A small network was trained on made-up records. Each row is its average activation on records with the value named, seen along a few directions.
Related values have similar rows: they may be neighbours, one step apart, or belong to one group.
Strong random noise was added to every row along 5 fixed directions; ignore it. To show where, here is one row again and again, with new noise each time:
[-256,-360,-135,4,377,-366,111,-404,409,-93,77,-23,330,322,76,346,-22]
[-212,-243,-43,246,-223,553,32,45,-3,215,0,257,470,-246,321,-117,36]
[-72,146,-253,372,-346,-173,32,-456,64,-421,102,81,-107,-484,408,19,404]
[-35,-35,259,-46,-431,47,97,-183,-289,-20,8,-2,-206,-212,85,-4,346]
[185,-175,-360,-71,253,274,32,-196,213,93,-622,437,389,168,-19,-8,-274]
[18,-298,263,-129,-214,356,194,-115,-179,83,-344,14,40,97,-190,67,166]
[-133,-50,121,-161,-73,-323,-3,-216,-76,105,212,82,-43,-18,205,74,108]


Values of T:
t6: [-155,152,121,297,62,79,-111,475,-33,3,149,74,163,232,-74,-96,-186]
t14: [29,-55,3,406,-251,259,-35,-47,-234,37,-117,157,80,-255,-66,-20,25]
t9: [436,239,251,-326,19,146,33,212,-221,112,-45,-56,-470,-141,-149,139,192]
t12: [-3,224,221,99,-58,-79,-223,87,17,-106,-172,-132,-293,209,-177,103,-252]
t15: [-13,489,213,-407,-569,-319,-255,195,-415,-47,216,-155,-909,-278,-239,-362,331]
t10: [-67,54,771,-92,-375,643,-139,881,-648,558,536,-369,-193,-452,230,-461,259]
t11: [459,189,-202,-78,186,-310,51,-207,104,-480,-506,-177,-142,-207,-135,80,-170]
t7: [102,397,-129,123,-308,115,72,-199,-207,-168,-15,87,-329,-297,385,-432,149]
t1: [390,281,-344,-361,379,41,-118,474,249,272,-366,648,131,357,-309,-460,-399]
t13: [103,87,-154,-96,-11,-4,-160,197,309,28,-313,-278,-98,373,-276,-152,-339]
t4: [449,175,512,-503,-200,-124,299,-221,-645,-69,20,-557,-683,-37,-734,65,532]
t2: [-350,-260,-652,794,299,-293,213,-504,629,-756,296,-222,-2,-51,373,275,92]
t8: [-239,68,-205,385,-195,-235,-243,25,-12,-9,975,137,67,-326,443,5,-124]
t3: [-44,111,608,-669,-138,-628,-48,49,-478,517,400,67,-326,124,6,-39,111]
t5: [108,536,-454,-51,79,-430,-222,-3,-60,-190,-35,121,70,-474,432,197,-18]
The values of T form 3 separate groups.
Question: Which other values are in the same group as t3? Give them in the order they are listed.
Answer: t14, t7, t2, t8
Question: Which other values are in the same group as t11? Give them in the order they are listed.
Answer: t9, t10, t4, t5

Values of N:
n4: [301,596,86,-323,11,-89,-371,413,-198,180,-296,-9,-239,-147,220,-168,-201]
n15: [-352,-20,41,656,-321,273,239,-85,-141,-287,597,167,86,-504,603,8,719]
n13: [627,14,103,-838,395,376,-117,560,-542,520,-542,321,10,-35,-218,-335,-573]
n3: [339,-289,-274,-69,288,138,51,-54,38,149,-81,-78,170,-98,-104,103,-29]
n8: [-143,-173,-133,-27,-177,368,-128,-36,287,305,-263,251,744,71,232,-48,-314]
n14: [147,246,304,-189,78,55,16,221,-220,50,194,-288,-63,-84,12,-115,-31]
n11: [301,613,-458,-475,92,-681,-245,-178,-103,236,272,333,-36,-487,238,-60,-73]
n1: [-202,-522,438,-33,-196,354,218,-372,-97,58,-358,-232,115,149,-216,193,231]
n6: [-454,-595,208,201,-533,623,525,-147,69,-219,-244,-499,31,163,-330,-140,615]
n12: [-180,-146,-131,305,91,-384,-94,108,324,-276,-130,-63,157,270,-181,334,-209]
n9: [241,754,-323,210,-359,194,-376,301,-185,-13,-89,553,-281,-419,107,-621,103]
n2: [15,-493,8,563,7,604,439,-416,182,-364,-714,-4,390,25,-327,275,298]
n10: [-308,219,619,-239,-609,-115,154,310,-244,-147,646,-443,-881,-37,-256,-129,727]
n5: [121,72,-340,657,-68,225,-67,-212,220,-319,-120,177,-42,0,-87,-148,-333]
n7: [394,-11,-420,324,40,335,-6,-153,-9,-313,-566,230,-303,117,-38,131,-485]
The values of N form 3 separate groups.
Question: Which other values are in the same group as n5? Give them in the order they are listed.
Answer: n12, n9, n10, n7
Question: Which other values are in the same group as n13? Give them in the order they are listed.
Answer: n4, n3, n14, n11
